Each row below holds a small network's activations on one input, seen along a few directions.
In each table, some parts of the input vary, and every possible input appears once, in random order.
Descriptions start from the smaller parts, as in this example, which fits no table here: one of 8 places around a ring, together with either a single point or (one of 2 separate values, together with one of 4 places along a line) or one of 9 places along a line.
Shared parts are said once, and a part with two or three values counts as separate values.
In the rows, 128 means zero.

Other details of the inputs shift rows strongly along two fixed directions, in all tables alike. That doesn't count.

Rows:
r1: [146 100 105 126 126 151 125  88 136 114 131]
r2: [121 133 140 143 115 124 127 155 112 125 124]
r3: [151 100  99 124 131 144 125  89 139 115 130]
r4: [119 140 135 135 125 113 134 132 125 146 130]
r5: [127 130 123 140 118 113 123 150 125 119 127]
r6: [151 109 139 102 135 164 113  85 133 131 102]
r7: [168 119 135 125 150 160 119  82 123 127 107]
r8: [119 140 140 146 127 126 129 147 111 141 136]
r9: [118 134 130 118 121 117 117 145 132 142 128]
r10: [167 113 138 121 132 170 119  92 119 113  98]
r11: [125 145 136 131 152 130 145 142 125 116 145]
r12: [121 137 135 145 128 114 129 141 116 136 137]
r13: [123 134 127 129 136 124 144 152 133  97 139]
r14: [117 134 133 121 124 112 117 144 134 141 125]
r15: [118 150 152 109 153 130 136 143 128 124 126]
r16: [117 150 135 123 149 124 149 138 130 126 140]
r17: [155 115 139 117 140 165 130  75 127 138 104]
r18: [115 143 127 134 119 124 132 138 125 147 137]
r19: [122 149 129 132 124 118 130 140 125 149 134]
r20: [122 140 124 133 127 115 129 133 131 144 131]
r21: [100  56  22 130  78  87 131 120 180  70 170]
r22: [112 131 142 123 122 110 122 143 127 142 125]
r23: [113 138 154 124 123 125 121 150 120 150 121]
r24: [125 129 134 141 117 113 126 146 119 119 125]
Description of these inputs: one of 4 places along a line, together with either a single point or one of 5 places around a ring.
Question: Changing only the place on the line of 4 turns r10 into r18. The same change can be made to r21. Which row results?
Answer: r19
Question: List by row number the other rows that have the place on the line of 4 in common with r3.
Answer: r1, r7, r8, r11, r12
Question: Change only the place on the line of 4 in r13. List by row number the other rows that result.
Answer: r11, r15, r16

Rows:
r25: [135 126 134 123 131 152 130 129 122 112 123]
r26: [143 125 135 123 130 143 130 129 123 108 117]
r27: [148 117 128 143 122 133 119 119 115 126 124]
r28: [139 129 137 120 153 133 132 120 133 117 129]
r29: [133 123 135 125 113 136 123 110 127 147 107]
r30: [ 78 171 144 139 136  90 145 197 116 150 164]
r31: [137 122 138 143 120 134 127 102 121 148 115]
r32: [124 131 138 112 146 127 144 104 135 132 130]
r33: [126 124 133 115 119 130 123 110 136 152 115]
r34: [129 129 140 119 137 127 126 101 130 158 118]
r35: [140 125 133 121 140 130 115 115 129 136 123]
r36: [129 122 131 115 126 143 119 116 132 146 120]
r37: [149 127 137 141 140 133 133 118 118 107 115]
r38: [ 80 165 135 142 134  89 140 202 119 138 169]
r39: [147 123 130 126 118 129 111 124 121 127 104]
r40: [ 88 160 137 138 110 100 116 194 117 154 149]
r41: [150 119 129 143 123 124 118 116 117 125 115]
r42: [146 121 130 125 117 139 113 124 119 127 112]
r43: [137 120 127 126 117 147 114 123 121 129 120]
r44: [162 155 113 131 138 144 128 108 127 145 127]
r45: [ 94 157 142 166 109  99 129 187 104 160 150]
r46: [ 77  42  10 120  76  91 149 111 196  63 184]
r47: [128 129 139 119 124 138 139 111 129 124 113]
r48: [129 126 137 110 139 148 136 119 134 126 124]
r49: [132 122 131 137 135 144 141 114 120 118 131]
r50: [138 128 136 114 138 139 127 128 135 113 122]
r51: [144 127 135 124 132 135 129 128 125 107 106]
r52: [130 128 138 136 131 135 143 105 123 123 122]
r53: [157 159 112 129 154 146 146 117 131 125 133]
r54: [144 124 133 141 137 139 134 123 117 106 127]
r55: [139 130 138 116 140 130 127 129 136 113 111]
r56: [ 87  53  27 112  93 100 139 114 194  67 181]
r57: [138 117 127 145 122 141 120 119 115 129 131]
r58: [141 126 134 122 141 120 114 114 131 135 114]
r59: [133 120 130 126 117 145 120 119 123 140 116]
r60: [ 83 154 125 165 114  92 142 203 110 124 171]
r61: [132 127 133 122 141 138 116 115 126 140 129]
r62: [143 131 141 120 157 127 132 117 134 116 117]
r63: [141 126 132 116 126 126 109 123 132 132 108]
r64: [125 129 138 109 132 134 139 112 138 130 120]
r65: [ 93 161 136 138 108  89 115 198 119 151 144]
r66: [129 126 136 120 142 137 122 110 127 150 125]
Question: Changing only one part turns r25 into r43. The same change can be made to r49. Which row results?
Answer: r45
Question: Changing only one part turns r57 into r60. The same change can be made to r33. Which row results?
Answer: r64
Question: What is each input in this table made of?
Answer: one of 2 separate values, together with either a single point or (one of 4 places along a line, together with one of 5 places along a line)
Question: Change only the choice among 2 separate values in r52. List by row number the other rows that result.
Answer: r31
